A small network was shown many inputs. Here are its activations along a few directions, one row for each input.
In each table, some parts of the input vary, and every possible input appears once, in random order.
Descriptions start from the smaller parts, as in this example, which fits no table here: ring(5) and (point or line(9) or (values(3) and line(4))).
Shared parts are said once, and a part with two or three values counts as separate values.

Table:
row 1: [ 18  -1   3 -12  -6   0  -9  10   0  19  11   2  -6  -7  -3   3   0  -5]
row 2: [-34   7   7  21  22  -3  11 -18   5 -26 -33  19  24  -5  -1   6 -10   8]
row 3: [ -2  -2   7  -3   7   0   0  -5   9   2  -3   7   7  -4   2  -5 -12  -8]
row 4: [ 15  -2 -15  -8 -24  22   3  15 -20  -7  32 -25 -17  25   0  -3  22   2]
row 5: [-31   8  -7  22   6  12  14 -22 -13 -35 -14  -1  15  13   6  -6   5  15]
row 6: [-33   6  -1  21  10  13  18 -25  -9 -40 -18   7  23   9   3  -3   1   6]
row 7: [-32   8  -4  15  10  -5   8 -10  -1 -13 -18   8  12  -6   1   4  -2  17]
row 8: [ -1  -8   7  -5  -9  14   9  -3   3 -13   6 -11  -2  16   7  -7  -6  -5]
row 9: [-27   5  10  17  31  -9   5 -21  10 -14 -34  26  23 -19  -2  -1 -17   0]
row 10: [ 31  -3 -16 -17 -11  -5 -11  19  -2  27  26  -3 -19  -7  -7   4  12   0]
row 11: [ 25  -5 -25 -13 -29  14   1  17 -20  -3  42 -21 -24  26  -1  -1  31   5]
row 12: [  4   0  -8  -5 -18  20   4   4 -15 -20  17 -15  -4  23   5  -8  12   1]
row 13: [ 20  -1  -6 -11  -6   2 -10  18  -2  23  17  -6 -13  -7  -6   1   3  -4]
row 14: [ 2  2 -1 -5 -7  5 -2 12 -1 -4  3 -5  0  7  2  2  0  3]
row 15: [-13   6  16  16  32 -29 -10 -20  18  13 -37  24  15 -27  -1   2 -19  -4]
row 16: [-25   2   4  17  10   6  12 -16  -1 -24 -20   0   8   3   7  -4  -7  13]
row 17: [ 11   1   0  -9 -14   5  -2  15  -5   6  12  -6  -6   8  -1   8   7   1]
row 18: [ 23  -2 -19 -13 -19   0  -4  24  -7  14  28 -11 -19   8  -5  10  19   6]
row 19: [10  1  2 -9  1  0 -9  8  3  8  1  3 -1 -7  0 -4 -7 -4]
row 20: [ 19  -7   3 -14 -21  13   1  13  -7   2  20 -16 -15  14   3   0   6  -3]
row 21: [-14   3  21  14  35 -29  -5 -23  23   6 -41  32  22 -30  -6   4 -22 -14]
row 22: [ 31 -11 -15 -19 -26   7  -1  22  -8  10  36 -21 -29  16  -1   1  18   3]
row 23: [-26   7   5  19  27  -9   1 -18   4  -8 -30  17  16 -15   2  -3 -13  11]
row 24: [-24   6  -1  12  17 -11   1 -14   3  -1 -19  16  10 -20  -1  -3  -9   9]
row 25: [ 10  -7   3 -10 -14  13   2  10  -4  -8  10 -14 -10  13   5  -6  -1  -2]
row 26: [ 21  -9  -5 -13 -20  15   1  21  -8   6  26 -25 -23  15   0  -1   9  -1]
row 27: [ 33  -4   5 -15   1 -18 -19  18  11  45  10  -1 -14 -18  -9   6  -3 -18]
row 28: [ 43  -6  -7 -20  -5 -26 -20  20  10  49  19   2 -20 -19 -10   8   7 -14]
row 29: [ 11  -3  18  -6  12 -20 -10  -6  22  24 -11  13   7 -15  -1  -1 -17 -22]
row 30: [-30   6 -11  15  -2  10  15 -18 -15 -28  -3  -3   9   9   4  -5  10  14]
row 31: [-24   0  -1  10   3   4  12 -12  -3 -16  -9  -2   3  -1   4  -3  -3  12]
row 32: [ 31  -3  13 -15   0 -21 -18  11  13  41   3   8  -6 -18  -6   7  -5 -19]
row 33: [ 13   0  -8  -8 -14   7  -3  22  -7  10  19 -14 -13   8  -4   7   9   3]
row 34: [ 22  -1  13 -11   7 -20 -18   8  16  30  -6   9  -1 -19  -3   0 -12 -18]
row 35: [-10   0   4   0  -1   6   6  -2   4 -10  -3  -1   8  11   4   1  -5  -1]
row 36: [-12   4  10   9  23 -30  -9 -15  16  20 -26  22   9 -31  -5   2 -13  -5]
row 37: [ 12  -2  -8  -9 -25  20   3   8 -18 -10  26 -17  -9  24   3  -2  19   0]
row 38: [-34   9   1  23  18  -3   7 -15   1 -21 -29  10  17  -1   4   3  -6  18]
row 39: [-26  -1   9  16  15   6  15 -19   3 -29 -24   8  16  -1   3  -1 -11   3]
row 40: [ -7  -2  -3   0 -13  21  12  -9  -9 -25  12 -12   5  27   7  -9   7  -3]
Q: What do these inputs look like to the network?
A: line(5) and line(8)
Q: The inputs of row 20 and row 1 match in every part but the line(5) part. If row 26 is changed in the same way as row 20 into row 1, which row does it become?
A: row 13
Q: The inputs of row 29 and row 40 match in every part but the line(5) part. If row 28 is changed in the same way as row 29 into row 40, which row does it become?
A: row 11
Q: Start at row 12 and move only the line(5) part, one step at a time. The first step leads to row 25. Which rows follow, in order?
A: row 14, row 19, row 34
Q: Which other rows does row 17 become when the line(8) part takes its other values? List them by row number.
A: row 2, row 7, row 14, row 18, row 33, row 35, row 38
Q: Which other rows does row 39 become when the line(5) part takes its other values? List them by row number.
A: row 2, row 6, row 9, row 21

Table:
row 41: [ -3  -5   8   3 -12  13  13 -20  -6 -24   6  -7   9  26   6  -7  10 -16]
row 42: [-32   4   7  13  18   7  13 -23   5 -27 -23  19  25  -5   2  -6 -15   3]
row 43: [ -3   1  10   7  22 -25  -7  -3  20  23 -22  13   3 -24  -5   6 -16  -5]
row 44: [ 32  -9  -1 -19 -21  18  -4   9  -5  -2  29 -16 -11  23   4 -13   7 -20]
row 45: [-24   8   5  15  20   2   3 -28  -1 -25 -23  17  25  -2   5 -13 -10  -3]
row 46: [ 29  -1   7 -18  -5  -9 -19   8   8  29  10   4  -2  -8  -1  -5  -4 -20]
row 47: [ 13  13 -42  -1  -8 -20 -17  26 -20  40  28   2 -25 -20 -15  18  34  31]
row 48: [ 19   5 -52  -3 -25   7  -1  27 -33  10  45 -20 -33  10  -9  11  45  33]
row 49: [-18  -5   7   4 -12  21  16  -9  -6 -28  -1 -19  -3  22  12  -9  -4   9]
row 50: [ -6  -1   2   2 -10  12   8 -16  -6 -24   5  -7   8  25   9 -11   6  -8]
row 51: [ 36 -11   4 -18 -23  18  -1   5  -6  -3  30 -16 -10  23   1  -9  11 -28]
row 52: [-37   3  11  19  17  11  11 -22  -1 -28 -30   5  15  -5   9 -11 -19  13]
row 53: [-35  10  12  20  22   6   9 -11   2 -31 -37  13  24  -2   3   5 -17  14]
row 54: [ -3  -5  14   5  18 -21  -5  -7  17  18 -21   8  -3 -24   1  -1 -20  -1]
row 55: [  1  -4   9   0  19 -25  -3  -9  23  18 -16  21   7 -25  -5   5 -15 -10]
row 56: [-43  22 -45  31  13 -10   6  -8 -28 -16 -10  12   4 -19 -10  10  27  47]
row 57: [ 18  -5  13 -16  -7  -2 -11  18   6  26   6  -8 -13 -11   3  -3 -13  -5]
row 58: [ 21  -4   8 -21  -6  -6 -11  14  12  26  11   5  -4 -11  -2   3  -9 -14]
row 59: [ 22 -13   5 -18 -22  25   3  17  -6  -5  24 -29 -23  20   6 -12  -2  -4]
row 60: [-23  12 -49  17 -15   1  12   4 -33 -13  19 -12 -13  10  -4  12  43  44]
row 61: [ -8  14 -42  19  16 -41 -11   5 -10  31   0  17 -16 -36 -18  19  29  33]
row 62: [ 20  -9   1 -16 -19  20   1  21  -4   0  24 -23 -15  20   2  -4   1  -7]
row 63: [ -2   0  14   7  22 -25  -7   3  20  15 -29  16   5 -20  -5  14 -17   0]
row 64: [ 23  -8   5 -15 -19  20   2  27  -2  -7  17 -20 -14  22   3   4   1  -4]
row 65: [ 32  -2  12 -17  -7  -8 -16   4   7  28  12   4  -1  -8  -5  -1  -1 -28]
row 66: [-22   4  12  16  18   3   8 -32  -1 -24 -22  17  27  -1   1  -9  -5 -12]
row 67: [  9   0   9   2  20 -29 -12 -15  18  21 -16  20   8 -22  -3  -3  -9 -16]
row 68: [-19  -1   3   6  -8  17  13  -4  -4 -22  -1 -13   5  22   7  -2   0   5]
row 69: [ 16   0   9 -14  -3  -7 -14  21   9  31   5  -3  -6 -11  -3   4 -10  -9]
row 70: [ 12  -3  13   3  19 -27  -9 -19  17  21 -15  19   9 -21  -7   1  -6 -25]
row 71: [-16   1   9   7  -8  16  14   2  -3 -29  -8 -11   7  24   8   7  -1   9]
row 72: [-14  -5   3  -1 -11  16  18 -10  -1 -28   5  -5   7  21   6  -4   1  -1]
row 73: [ 19   0  13 -14  -4  -6 -14  26  10  25  -2   0  -5  -7  -3  12 -10  -4]
row 74: [ 24 -13   1 -22 -21  21   4  15   0  -5  28 -15 -13  19   2  -5   3 -13]
row 75: [-37   9   7  20  22   7   8 -17   2 -23 -30  10  22  -5   4  -4 -16  10]
Q: The inputs of row 52 and row 54 match in every part but one. If row 75 is changed in the same way as row 52 into row 54, which row does it become?
A: row 43
Q: What do these inputs look like to the network?
A: ring(5) and (point or line(6))
Q: Which other rows does row 57 become when the line(6) part takes its other values? List them by row number.
A: row 46, row 58, row 65, row 69, row 73
Q: Which other rows does row 45 become when the ring(5) part takes its other values? List them by row number.
A: row 44, row 46, row 50, row 67

Table:
row 76: [-35   7   4  18  15   6  13 -15   1 -29 -25  10  22   4   3   1  -9  10]
row 77: [-23   3   5  13   7   5  11  -9  -1 -23 -18   3  11   5   4   4  -4  12]
row 78: [ 26  -5  -4 -19 -20  -1  -8  25   1  23  24 -12 -18   6  -3   8   8  -4]
row 79: [-18   1   2   9   3   8   9  -6  -4 -14  -8  -3   4   3   3  -1  -3   8]
row 80: [-18   4 -11  12   3   2   7 -10 -10 -12  -2   0   1  -2  -1  -1   9  13]
row 81: [ 33  -8   3 -24 -22   2  -7  17   2  20  28 -12 -15  10  -1   1   7 -17]
row 82: [  9  -2  27  -3  30 -35 -18 -11  30  34 -31  29  13 -38  -5  -1 -29 -26]
row 83: [-8  3 -1  3 -3  7  0  3 -6 -5 -1 -8 -1  5  4 -3 -1  9]
row 84: [-17   0  11   9   4   8  11 -17   1 -26 -15   3  14  10   7  -4  -6  -1]
row 85: [-29   3  10  14  12  10  13 -24   4 -33 -22  10  26   8   6  -7 -11  -3]
row 86: [-35  10  -9  21  15   1  11 -19  -6 -26 -18  14  19  -1  -1   1   3  14]
row 87: [ 17  -7   3 -15 -10  11  -2   8   1   3  16  -6  -8   5   2  -7  -3  -9]
row 88: [ -8   7 -14   6  -4   2  -1   0 -13  -2   5  -4  -3   1   1  -3  11  14]
row 89: [  9  -9   4  -5  -8   7   5  -4   2  -6   9 -11  -8  13   5  -8   0  -9]
row 90: [ -2   0   5  -2  -6  11   0  -5  -4  -8   2  -8   2  10   7 -10  -3  -4]
row 91: [ 11   0 -17  -8  -8   2  -3  11  -8   8  18  -3 -12  -4  -4   0  10   8]
row 92: [-12  -2   8   5   0  12  10 -15  -2 -17  -5  -4   7   7   5  -8  -5  -5]
row 93: [  3  -6  -3  -1  -5   4   4   4   0  -3   6 -11 -11   8   2  -1   2   4]
row 94: [ 22   2 -14  -8 -12   1  -7  17 -10  11  21  -7 -11   5  -6   7  18   0]
row 95: [  3   6   8   7  32 -42 -19  -8  22  42 -26  31   8 -44 -10   9 -14  -6]
row 96: [ 11  -4  -4 -11  -8   8  -2  16  -1   6  12  -7 -11   0  -1   0  -2   3]
row 97: [ 29  -6   6 -15 -14  10  -6  13  -2   6  19 -10  -7  15  -1  -1   5 -18]
row 98: [ 22  -2  -1 -11 -12   7  -6  21  -3   8  15 -11 -10  10  -3   6   6  -5]
row 99: [  3  -3 -16   2  -6  -2   3   1  -7  -1  12  -8 -12   4  -1  -1  13   9]
row 100: [ 26  -1 -17 -15 -20  -6  -9  21  -7  26  29  -9 -19   1  -6   9  20   1]
row 101: [  2   3  20   3  31 -37 -17  -3  29  35 -33  27  10 -41  -7   7 -27 -12]
row 102: [-23   6  -8  16   7  -1   9 -13  -8 -20 -12   6   8   1   0   3   7  16]
Q: What do these inputs look like to the network?
A: values(3) and (point or line(8))
Q: The inputs of row 81 and row 100 match in every part but the values(3) part. If row 87 is changed in the same way as row 81 into row 100, which row does it become?
A: row 91
Q: Which other rows does row 76 become when the values(3) part takes its other values? List them by row number.
A: row 85, row 86
Q: Which other rows does row 90 become when the values(3) part takes its other values? List them by row number.
A: row 83, row 88

Table:
row 103: [  6  -1   9  -6   2  -2  -4  -4  11   6  -2   5   8  -3   1  -5 -10 -17]
row 104: [-36  11  17  22  28 -10   4 -19  10 -19 -45  23  30 -14   0   6 -19   5]
row 105: [ 10  -3 -11 -11 -20  12   1  17 -10  -2  19 -16 -12  14   2   1  11   9]
row 106: [-29  -1  13  12  17   3  11 -10  11 -17 -26   5  10  -5   6  -2 -23  11]
row 107: [  2  -3  -5  -3 -15  14   9  -3  -9 -17  16  -9  -4  20   2  -1  13  -1]
row 108: [ 21  -2  -2 -11  -9  -3  -9  20   1  26  12  -9 -16  -6  -4   8   2   1]
row 109: [ 16  -3  -6 -12 -15   5  -6  24  -5  12  20 -16 -21   4  -1   1   6   4]
row 110: [-28  12 -20  19   9   3   7 -13 -15 -18  -7   8  10  -3  -2   0  11  21]
row 111: [  2  -5   4  -4  -8  16   8  -4  -6 -15   8  -8   2  13   4  -8   2  -9]
row 112: [ 16   1  -1  -9  -1 -14 -11  12   4  26   8   7  -7 -12  -4   7   2  -3]
row 113: [  8  -2   7  -3   8 -14  -8  -5   8  17  -4  10   3 -10  -5  -1  -3 -13]
row 114: [-17   2  -3  14  13 -15   3 -22   1  -1 -15   7   4 -13   1  -5   0   5]
row 115: [  5   0 -11   0 -14  11   5   9 -11 -10  16 -14  -6  22   1   4  16   5]
row 116: [  8  -3  14  -4  -2   9  -2  -6   3  -5  -1  -3   4   9   6  -9  -9 -12]
row 117: [ 16  -1  -5  -4   7 -15  -9   4   7  17   1  10  -4 -14  -7   5   2  -6]
Q: What do these inputs look like to the network?
A: line(4) or ring(11)
Q: List by row number the other inputs of the same sort as row 105.
A: row 103, row 107, row 108, row 109, row 111, row 112, row 113, row 115, row 116, row 117

Table:
row 118: [-19  10   7  11  37 -10  -7 -18  11  -2 -32  37  29 -35  -6  -6 -23  -5]
row 119: [  2  -3   2 -13 -17  22   1  44  -1   0   6 -26 -21  11   7   9 -14  27]
row 120: [ 40  -4 -16 -12  -8 -22 -14  -8   0  28  27   8  -8  -5 -10  -2  26 -28]
row 121: [ 14   1 -16 -10 -10  -6  -8  44  -3  33  14 -12 -29 -13  -8  23   5  29]
row 122: [ -7   2 -30   7 -15  11   8 -10 -28 -16  24 -13 -14  13   1 -10  30  18]
row 123: [ 16 -11  20 -15 -18  28   6  -6   0 -15  17 -17   3  29   9 -18  -6 -30]
row 124: [  8   4 -40   2  -7 -14  -4   9 -16  19  27  -4 -23  -9 -10   6  31  21]
row 125: [-34  -6  12  14  25 -10  19 -37  21 -22 -30  24  21 -13   4  -6 -22  -4]
row 126: [-15  -3  -5  -1 -20  33  15   9 -18 -26  13 -28 -11  22  10  -9   2  18]
row 127: [-27  10  22  19  34 -35 -14 -22  17  27 -47  18  13 -40   3  -5 -29   4]
row 128: [ 32 -12  30 -28 -16  15  -7  29  16   9   9 -15  -8  17   6  -1 -21 -23]
row 129: [ 44  -8  11 -24 -11 -14 -17  28  13  40  16  -1 -15  -8  -9  14   0 -23]
row 130: [-47   1  18  34  30  -4  20 -28  11 -38 -51   8  20  -1   7   2 -21  15]
row 131: [-31  25  -8  22   9   2   5  -7 -14 -32 -21  23  39  13  -7  22  19  10]
row 132: [ 25  -5  -7  -7 -14   4  -1 -27 -11  -5  27  -1   3  18   2 -19  23 -30]
Q: What do these inputs look like to the network?
A: point or line(4) or (values(2) and ring(5))
Q: Which other rows does row 123 become when the values(2) part takes its other values? List them by row number.
A: row 126
Q: List by row number the other inputs of the same sort as row 118.
A: row 125, row 127, row 130
